A small network was shown many inputs. Here are its activations along a few directions, one row for each input.
In each table, some parts of the input vary, and every possible input appears once, in random order.
Descriptions start from the smaller parts, as in this example, which fits no table here: one of 8 places around a ring, together with either a single point or one of 11 places along a line or (one of 2 separate values, together with one of 6 places along a line).
Shared parts are said once, and a part with two or three values counts as separate values.
In the rows, zero is written as 128.

Other details of the inputs vary at random and push rows far along two fixed directions, the same in every table; ignore that.

Rows:
r1: [131 144 153 149 108 133 135 146  98 128  97 129 120 160]
r2: [157  98 110 119 127 133 142 127 112 122 134 123  93 123]
r3: [134 118 136 107 109 112 110 149 101 106  96 142 138 148]
r4: [184 172 131 111 146 146  95 141 206 189 191 105 177 120]
r5: [ 55 186 115 159 154 111 185  51 148 128 161 229 135 113]
r6: [103 106 106 101 131 122 116 124 157  93 114 124 117 151]
r7: [ 97 115 105 146 128 127 129 120 142 108 132  87 112 127]
r8: [167  98 141 121 117 125 147 132  89 123 122 123 112 120]
r9: [125 108 133 111 113 112 107 136 120 105 102 138 133 153]
r10: [120 136 112 153 122 142 130 134 138 124 110 128  98 171]
r11: [122 133 150 154 113 133 132 134 118 127 101 125 115 165]
r12: [110 100 143 120 157 150 132 145 107 137 104 107 145 109]
r13: [127 126 136 155 105 118 121 147  89 118 118 107 136 123]
r14: [108 116 142  86 124 119 110 144 118 108  85 132 123 122]
r15: [125 119 106 105 118 123 105 143 124 103 107 141 120 150]
r16: [121 142 122 147 120 143 129 141 123 124 105 128 100 164]
r17: [ 79 173 128 173 131  87 158  64  98 131 171 218 168  77]
r18: [139 102 138 143 145 141 131 150  89 133 115 116 159 134]
r19: [158  88 138 126 121 123 144 120 107 122 128 119 106 126]
r20: [ 77 179  89 172 140  95 157  60 114 130 178 222 151  81]
r21: [134  83 111 115 138 133 154 108 145 112 141 105  89 125]
r22: [129  93 135 146 150 140 128 138 108 133 120 113 154 140]
r23: [184 177 142 106 145 148  96 149 191 187 185 106 179 113]
r24: [155 194 173 102 109 122  94 148 181 174 162  85 158  73]
r25: [156  92 100 125 128 131 141 119 126 122 139 122  90 130]
r26: [159 163 143 100 156 147 109 127 223 178 191  89 175 116]
r27: [120 127 105 152 116 128 116 140 109 116 125 105 116 125]
r28: [124 113  95 111 120 122 104 135 138 102 111 140 118 157]
r29: [139  96 145 100 129 133 147 127 106 126 111 113  98  93]
r30: [103 141 157 128 122 142 136 142 117 129  85 119 106 133]
Each input here is: one of 5 separate values, together with either a single point or one of 5 places along a line.
Changing only the choice among 5 separate values turns r13 into r3. The same change can be made to r27. Which row results?
Answer: r15
List by row number the other rows that have the choice among 5 separate values in common with r22.
Answer: r4, r12, r18, r23, r26

Rows:
r31: [ 97 110 112 120 134 119 138 113 122 112 115 156 113 128]
r32: [139 157 132 119 122 126 113 135 149 142 135 132 152 135]
r33: [177  83 143 122 109 147  99 187 115 124  89  45 109 163]
r34: [160  98 139 125  96 146  91 177 134 120  89  39  90 162]
r35: [103 126 124 160 134 134 147 125  97 125 119 145 124 124]
r36: [149  76 133 111 129 156  93 178 138 119  95  38 111 159]
r37: [152 164 122 105 139 118 113 116 184 158 193 126 164  86]
r38: [114 104 117 117 123 128 134 128 106 105 106 125 100 135]
r39: [124 107 121 143 132 123 141 112  92 123 123 151 125 119]
r40: [111 124 132 156 130 124 148 120  91 124 116 142 125 119]
r41: [102 104 114 128 149 132 143 112 116 111 122 147 131 120]
r42: [119 118 120 137 120 116 133 114  97 114 116 160 120 127]
r43: [146 148 147 105 115 118 109 128 145 141 136 129 136 108]
r44: [155 197 158 111 119 114 104 130 170 164 168 149 174 120]
r45: [112 106 115 125 146 126 154 110 112 114 123 146 115 116]
r46: [113 105 128 132 135 123 141 113  93 120 117 145 124 105]
r47: [165  81 134 102 118 155 107 174 132 122 102  38  93 151]
r48: [101 111 110 148 141 130 151 108 121 125 128 143 112 129]
r49: [111 113 126 149 128 125 158 111 102 118 128 139 116 118]
r50: [103 119 110 139 135 122 130 116 112 110 120 157 129 143]
r51: [107 117 128 136 139 130 142 127  94 121 115 150 131 113]
r52: [147 146 127 110 123 122 115 126 166 142 147 139 132 135]
r53: [144 135 141 124 106 126 123 139 142 127 128 102 114 134]
r54: [ 95 125 110 145 132 128 140 111 124 106 119 149 118 139]
r55: [158 158 147 117 111 117 111 138 137 142 135 134 144 127]
r56: [118 103 115 145 131 141 147 125 104 117 119 110  97 137]
r57: [143 146 146 128 131 128 119 136 134 147 143 129 156 129]
r58: [ 95 121 109 142 130 123 143 110 125 115 119 151 107 138]
r59: [144 146 125 115 125 128 113 127 160 131 143 137 140 138]
r60: [160 191 164  97 114 110 108 129 165 161 158 144 163  96]
r61: [105 129 113 141 124 125 147 109 109 113 124 146 103 132]
r62: [117 117 121 148 136 130 142 127  92 123 120 156 131 129]
r63: [139 142 128 133 136 131 142 116 150 140 148 123 120 120]
r64: [143 144 133 125 134 134 122 131 143 151 141 126 156 127]
r65: [124 157 133 132 127 128 113 127 159 136 141 124 136 134]
r66: [149 150 148 106 113 132 101 158 147 139 124 109 136 127]
r67: [108 113 127 121 121 113 144 115 104 106 116 152 118 117]
r68: [130 173 151 132 118 124 112 137 150 145 140 124 147 132]
r69: [ 92 123 119 127 133 123 136 121 107 113 104 150 136 128]
r70: [141 145 132 102 127 120 124 124 158 131 138 132 124 119]
r71: [113 103 130 126 133 121 153 114  99 114 123 144 123 108]
r72: [133 145 141 112 137 133 122 131 147 150 138 121 158 111]
r73: [118 117 108 131 131 119 146 111 114 107 120 159 111 138]
r74: [113 106 108 140 145 133 144 112 112 114 127 152 131 135]
r75: [113 113 135 133 135 120 144 122  87 119 111 148 132 109]
r76: [130 153 137 137 132 137 126 130 148 153 140 113 149 123]
r77: [156 152 131 109 116 125 119 127 149 139 149 132 126 131]
r78: [140 156 130 124 122 125 129 122 162 134 143 125 117 129]
r79: [124 107 109 137 143 127 154 110 109 117 127 151 115 130]
r80: [147  94 145 137 116 157 100 187 125 125  90  31 110 171]
r81: [ 98 115 134 136 142 125 141 124  94 119 114 145 141 120]
r82: [108 107 111 145 147 130 138 114 106 119 127 149 134 135]
r83: [154  83 148 104 104 152  77 207 129 111  68  18 105 180]
r84: [119 161 132 134 123 128 122 129 146 139 130 127 142 132]
r85: [124 104 123 138 130 121 153 113  96 116 129 150 124 122]
r86: [ 95 117 115 156 146 133 142 112 113 121 126 138 126 131]
r87: [148 184 142 122 136 132 123 110 189 165 183 138 161 105]
r88: [161 169 137 109 136 123 121 112 183 171 182 150 156 109]
r89: [102 108  88 157 142 125 144 109 117 113 144 129 122 118]
r90: [ 93 117 117 128 139 121 130 116 114 108 114 152 128 129]
r91: [150 166 143  97 138 123 121 114 186 168 175 142 154  96]
r92: [151 165 141 120 115 126 110 142 145 145 141 140 145 129]
r93: [123 109 111 137 137 130 152 110  98 119 132 150 115 128]
r94: [161 104 146 127  95 144  93 188 127 119  81  38  97 168]
r95: [177 164 153 100 104 119 108 137 171 150 161 120 143 122]
r96: [149 125 102 127 135 126 118 126 150 136 165 113 142 119]
r97: [108 124 123 150 118 134 129 143 103 113  99 125 110 144]
r98: [ 97 114 113 124 137 124 135 113 120 103 114 155 125 129]
r99: [111 116 125 154 130 127 145 110  97 125 122 141 117 115]
Changing only one part turns r44 into r83. The same change can be made to r55. Which row results?
Answer: r60
Changing only one part turns r33 into r75. The same change can be made to r93. Which row results?
Answer: r47
Describe the family of inputs behind these rows.
Answer: one of 3 separate values, together with either a single point or (one of 2 separate values, together with one of 11 places around a ring)
A walk changes only the place on the ring of 11. It starts at r40 and steps to r35. List the rest of the walk in order.
Answer: r80, r76, r86, r87, r48, r63, r56, r49, r99
Change only the choice among 3 separate values in r99. List by row number the other rows that result.
Answer: r39, r46
Change only the choice among 2 separate values in r35. List by row number the other rows that result.
Answer: r97

Rows:
r100: [108 135 118 149 128 128 141 115 132 126 130 141 120 137]
r101: [166 145 131 103 109 130 110 137 174 134 144  99 115 133]
r102: [117 131 143 130 126 121 137 131 103 131 114 142 142 111]
r103: [108 164 131 150 145 113 166  80 121 151 172 197 155  84]
r104: [127  80 116 118 128 128 133 131  99 113 113 115 103 127]
r105: [137 118 122 123 129 122 148 109 112 123 139 143 120 104]
r106: [140 148 127 128 131 141 107 145 176 145 150  93 140 145]
r107: [ 99  83 105 140 156 132 148 115  94 107 116 141 128 123]
r108: [146 153 126 130 123 133 109 139 171 146 143  91 133 142]
r109: [151 171 158 119 108 136  97 158 153 148 125 102 137 151]
r110: [115 101 125 135 126 118 142 129  68 107  96 160 130 127]
r111: [126 103 144 150 116 129 127 144  83 117  98 112 121 134]
r112: [112 115 132 153 108 127 118 143 100 106  90 118 110 158]
r113: [161 142 138 127 130 134 117 139 154 157 150  86 144 119]
r114: [ 87 173 105 143 152 116 148  75 142 138 170 210 154 101]
r115: [114 119 113 115 133 120 137 109 137 111 134 149 122 134]
r116: [134  89 120 135 130 132 142 135  98 112 112 114  97 130]
r117: [117 175 132 124 156 103 160  63 143 161 186 223 173  66]
r118: [110  99 104 129 141 139 121 133 134 106 111 111 119 153]
r119: [114 138 117 142 126 128 143 109 128 121 132 144 113 133]
r120: [163 158 145 103 102 124  94 158 157 139 123 114 140 147]
r121: [161 161 144 121 138 136 115 137 175 169 178 104 164 109]
r122: [102 145 132 131 118 120 129 131 122 120 107 148 132 134]
r123: [104 113 138 149 129 130 144 131  65 117  97 143 126 133]
r124: [100 114 130 125 119 127 113 149 104  98  78 121 117 151]
r125: [130 125 128 139 133 130 150 113 111 132 138 136 122 111]
r126: [122 107 145 119 124 130 116 154  96 115  91 109 130 128]
r127: [158 133 133 117 134 145 108 144 158 152 151  93 142 117]
r128: [165 149 135 112 116 130 110 142 174 139 145 103 111 137]
r129: [121 101 109 116 120 125 121 131 127 109 114 118  97 146]
r130: [112  89 106 129 134 134 129 129 124 107  98 120 104 152]
r131: [170 122 145  92 127 131 115 138 159 142 151  96 137 118]
Describe the family of inputs behind these rows.
Answer: one of 2 separate values, together with either a single point or one of 4 places along a line or one of 11 places around a ring
Changing only the choice among 2 separate values turns r120 into r110. The same change can be made to r101. Which row results?
Answer: r105
Change only the place on the line of 4 in r124. List by row number the other rows that result.
Answer: r109, r112, r122
Change only the choice among 2 separate values in r122. List by row number the other rows that result.
Answer: r102
A walk changes only the place on the line of 4. It starts at r111 and steps to r123. List the rest of the walk in order.
Answer: r102, r126
